A small network was shown many inputs. Here are its activations along a few directions, one row for each input.
In each table, some parts of the input vary, and every possible input appears once, in random order.
A made-up example of a description, with smaller parts first: line(4) and (point or line(9) or (values(3) and ring(8))).
Shared parts are said once, and a part with two or three values counts as separate values.

Other details of the inputs vary at random and push rows far along two fixed directions, the same in every table; ignore that.

Rows:
R1: -0.478	-1.053	1.146	-0.929	1.258	0.180	0.107	0.132	0.584	1.943	1.691	-0.455	-3.190
R2: 1.109	-1.574	-3.694	0.257	1.330	-0.092	-1.421	-0.429	-0.470	-2.295	-1.596	0.144	2.718
R3: -2.743	4.739	6.952	8.019	1.967	-1.568	-1.127	-1.134	5.168	0.635	4.731	9.744	7.906
R4: 1.115	-0.541	-2.135	0.383	-0.779	-0.060	-0.308	-0.894	-0.004	-3.034	-2.988	-1.330	2.791
R5: 0.780	-0.549	-2.484	0.591	-0.891	0.208	0.044	-0.504	-0.110	-2.852	-3.068	-1.086	2.835
R6: 1.089	-0.879	-3.380	0.216	1.416	0.511	-1.318	-1.329	0.372	-3.091	-1.732	-0.308	2.170
R7: -0.250	-0.936	0.981	-0.879	1.232	-0.214	-0.245	0.019	0.006	2.333	1.768	-0.299	-3.111
R8: 0.778	-0.889	-3.723	0.422	1.310	0.770	-0.958	-0.942	0.269	-2.905	-1.828	-0.050	2.207
R9: -0.765	0.225	1.358	-1.139	-1.297	0.021	1.259	1.221	-0.598	1.589	1.054	-0.083	-2.919
R10: -0.569	-0.156	1.440	-0.262	-1.610	0.380	1.284	0.772	-0.472	2.142	0.970	-0.805	-2.710
R11: 0.731	-0.802	-3.682	0.178	1.623	0.485	-0.432	-0.684	0.052	-2.813	-1.468	-0.521	2.743
R12: -0.252	0.386	2.336	-0.910	-1.006	0.154	0.772	0.655	-0.042	1.733	0.437	-1.360	-2.818
R13: -0.257	-0.086	1.630	-0.349	-1.503	-0.065	0.808	0.407	-0.943	2.283	1.008	-0.855	-2.677
R14: -0.185	0.357	1.802	-0.673	-1.346	0.016	0.547	1.031	-1.050	2.266	0.800	-0.852	-2.590
R15: -0.712	0.301	1.486	-1.265	-1.400	0.520	1.034	1.230	-0.541	2.174	0.885	-0.425	-2.455
R16: -0.139	0.064	2.000	-0.527	-1.197	-0.324	0.663	-0.071	-0.532	2.132	0.728	-1.226	-2.822
R17: -0.889	0.315	1.730	-1.257	-0.974	-0.019	1.348	0.867	-0.171	1.369	0.670	-0.418	-3.061
R18: -0.163	-0.190	0.799	-0.945	1.322	-0.040	0.195	-0.262	-0.350	2.176	2.330	-0.657	-2.915
R19: 1.368	0.024	-2.123	0.126	-0.667	-0.382	-0.940	-0.374	-0.710	-2.672	-3.115	-1.203	2.962
R20: -0.492	0.404	2.213	-1.581	-0.965	0.212	0.768	0.493	-0.006	1.777	0.568	-1.010	-2.644
R21: -0.550	-0.414	0.234	-0.692	0.937	0.658	0.836	0.583	-0.285	2.192	2.558	-0.190	-2.819
R22: 0.845	-0.155	-2.215	-0.481	-0.490	-0.423	-0.367	-0.439	-0.146	-3.604	-2.880	-0.662	2.596
R23: 1.210	-0.830	-3.871	0.185	1.425	0.085	-0.981	-0.720	-0.814	-2.447	-1.039	-0.214	2.914
R24: -0.655	-1.160	0.419	-0.621	0.840	0.478	0.392	0.870	0.052	2.346	1.991	0.167	-3.014
R25: -2.794	5.615	8.742	7.757	0.235	-2.086	-0.295	-0.417	5.098	0.455	2.887	8.371	8.482
R26: 1.038	-0.112	-2.620	-0.379	-0.914	-0.062	-0.787	-0.061	-1.079	-2.470	-2.712	-0.451	3.274
R27: -0.158	-0.457	0.351	-0.577	0.727	0.515	-0.160	-0.053	-0.540	2.246	2.218	0.191	-3.351
R28: -0.803	0.392	1.864	-1.381	-1.070	0.480	1.131	0.875	-0.105	1.964	0.482	-0.749	-2.604
R29: 0.978	-0.194	-2.756	-0.265	-0.805	-0.561	-0.556	-0.076	-1.139	-3.060	-2.531	-0.096	2.810
R30: -0.112	-0.280	0.756	-0.707	1.010	0.250	-0.326	-0.521	-0.134	2.088	1.971	-0.177	-3.448
R31: 1.045	-0.041	-2.384	-0.433	-0.520	-0.824	-0.722	-0.554	-0.739	-3.225	-2.791	-0.506	2.677
R32: -0.291	0.523	2.050	-1.522	-1.003	-0.188	0.406	0.386	-0.596	2.161	0.649	-0.871	-2.562
R33: -0.501	0.287	1.611	-0.587	-1.450	0.462	1.023	1.397	-0.582	2.125	0.763	-0.799	-2.623
R34: 1.043	-0.789	-3.335	-0.021	1.730	0.219	-0.798	-1.071	0.161	-3.001	-1.377	-0.789	2.702
R35: 0.627	-1.547	-3.496	0.251	1.525	0.303	-0.878	-0.400	0.394	-2.660	-2.034	-0.171	2.548
Description of these inputs: ring(5) and (values(3) or line(4)).
- Changing only the ring(5) part turns R33 into R12. The same change can be made to R21. Which row results? => R34
- Change only the line(4) part in R25. List by row number the other rows that result. => R5, R17, R28
- Change only the values(3) part in R6. List by row number the other rows that result. => R1, R34
- Which other rows agree with R23 in the ring(5) part? List them by row number. => R2, R13, R14, R26, R27, R29

Rows:
R36: -1.658	1.918	2.657	2.129	-2.102	1.567	2.526	2.159	0.795	2.405	4.089	0.465	-2.831
R37: 2.632	-2.889	-2.549	-3.339	-1.807	0.824	-2.386	-1.317	-1.146	0.306	-4.306	-5.378	-3.370
R38: -1.960	0.611	7.387	4.511	1.318	-2.129	-1.577	-2.622	4.744	4.110	4.444	4.552	1.619
R39: -0.411	-0.810	2.426	-2.069	0.876	0.780	2.481	-0.568	0.762	3.263	4.666	-4.580	-9.122
R40: -1.902	2.059	7.437	2.541	3.704	-2.672	-0.698	-0.044	2.878	4.038	5.561	3.381	2.587
R41: 0.380	-1.667	-3.088	-5.085	-2.655	2.189	3.137	0.362	-2.039	-1.789	-3.048	-4.724	-2.117
R42: 1.080	2.515	0.694	4.830	0.763	-0.649	-2.015	-2.941	1.266	-3.026	-3.792	0.449	6.306
R43: 0.048	-1.096	4.493	-3.337	-0.824	-0.257	-0.623	1.368	-0.422	2.710	0.156	-2.067	-8.674
R44: 2.034	-0.075	-3.825	-1.180	1.993	-2.162	-2.540	-3.437	-2.472	-2.908	0.499	0.130	2.035
R45: 0.770	-2.787	-2.824	0.800	1.638	0.509	-1.419	1.193	0.398	-2.556	-1.257	2.140	0.695
R46: 0.387	-0.646	-3.012	-0.286	-0.170	0.348	-0.651	3.132	-2.108	-0.223	-1.045	-0.504	3.940
R47: 1.446	-3.552	-2.349	-3.327	-2.786	-0.623	0.602	1.839	-2.655	-2.154	-4.040	-3.021	-3.055
R48: -0.435	-1.000	-1.905	-1.599	2.275	1.261	0.632	-2.469	1.771	-3.405	-0.783	-1.262	1.976
R49: 1.331	-0.304	-4.046	1.779	1.208	2.111	0.707	-0.031	1.007	-2.786	0.443	-0.842	1.194
R50: 2.794	-1.213	-2.817	-4.651	0.720	0.109	-1.815	1.020	-2.713	-0.643	-3.642	-5.990	-0.793
R51: -1.515	-0.085	-3.860	-1.259	-0.731	0.415	0.843	2.388	-0.121	-2.201	-2.631	1.204	1.004
R52: 1.366	-0.445	-1.129	-1.517	-1.010	-1.362	0.290	1.855	-2.212	-0.554	-2.233	-2.177	3.740
R53: 1.142	-1.438	-4.658	2.989	1.977	1.689	-0.234	-1.084	-0.719	-1.132	-1.791	-0.622	1.878
R54: -1.604	-0.877	1.296	-0.014	-1.952	2.075	2.599	1.968	-2.744	6.397	2.343	-2.665	-8.277
R55: 1.291	0.857	-1.397	0.913	-2.679	0.029	2.079	-0.009	-0.089	-3.339	-1.694	-2.441	2.151
R56: -1.174	-0.264	-3.225	-1.107	-1.355	3.100	1.629	1.104	-0.298	-2.341	-1.382	-0.070	2.122
R57: -1.387	0.804	-0.696	0.991	3.351	-2.229	-0.697	-1.707	3.601	-4.051	-1.476	3.010	4.807
R58: 1.954	1.379	-2.299	-1.230	-2.389	-2.252	-0.621	-1.202	-4.159	-1.914	-0.760	0.508	2.539
R59: 1.309	-1.893	-1.179	0.455	-3.396	-0.819	-0.588	-0.723	-0.348	-0.484	-3.351	-1.004	2.771
R60: -3.826	3.276	5.418	3.221	2.812	-0.836	1.033	1.175	4.692	2.808	4.547	7.853	0.932
R61: -1.830	-1.211	1.044	-3.844	1.005	3.967	3.210	1.241	0.150	4.596	4.212	-1.343	-8.198
R62: -3.188	1.479	6.806	4.308	-1.186	-0.988	-0.037	2.902	2.198	2.464	3.652	7.067	0.515
R63: 1.352	-1.421	-3.616	-0.313	2.934	0.624	-1.164	1.758	-0.922	-0.156	-0.078	-0.223	3.324
R64: -0.111	2.956	1.045	1.029	0.617	0.967	-0.889	-2.292	2.972	-4.894	-2.889	1.491	6.999
R65: 2.144	1.694	-1.341	0.524	-0.491	0.699	-0.593	-1.382	1.050	-4.309	-2.624	-3.274	1.658
R66: -3.137	5.281	8.497	1.805	1.064	-2.216	-0.122	-0.073	4.703	1.773	1.822	5.346	0.743
R67: -0.735	-0.304	3.506	-0.572	-2.676	0.168	3.377	0.544	-2.457	5.759	1.193	-3.630	-7.397
R68: -2.379	2.372	7.196	6.195	2.779	-1.731	0.293	-2.871	3.373	3.480	4.359	3.484	1.158
R69: 0.426	-0.141	-0.235	-3.410	0.697	0.520	0.182	0.363	-3.999	5.663	5.985	0.197	-8.664
R70: 0.235	-1.404	0.039	2.887	2.622	-2.329	-2.589	-1.604	2.712	-5.127	-1.709	3.293	5.510
R71: 1.083	0.806	-4.503	-0.672	-1.661	-0.345	-1.399	0.228	-4.448	-1.277	0.390	1.472	1.654
R72: -1.394	2.435	0.619	1.442	-0.924	-2.446	0.995	0.352	2.138	-3.701	-3.058	3.820	6.504
R73: 3.206	0.593	-3.450	-4.659	-0.738	-0.714	-2.498	-1.869	-4.743	-1.255	-1.663	-3.472	-3.054
R74: 0.296	-2.144	-2.958	1.526	-2.590	0.933	-1.448	0.618	-0.314	0.084	-2.032	0.538	2.557
R75: -0.062	-3.370	0.403	-1.405	-0.228	1.877	-0.011	0.674	-0.082	6.372	2.923	-1.112	-7.364
- What do these inputs look like to the network? => ring(5) and (values(2) or ring(6))
- Changing only the ring(5) part turns R51 into R72. The same change can be made to R54. Which row results? => R67
- Changing only the ring(5) part turns R40 into R52. The same change can be made to R44. Which row results? => R58
- Change only the values(2) part in R50. List by row number the other rows that result. => R73
- Change only the ring(6) part in R60. List by row number the other rows that result. => R45, R49, R53, R61, R75
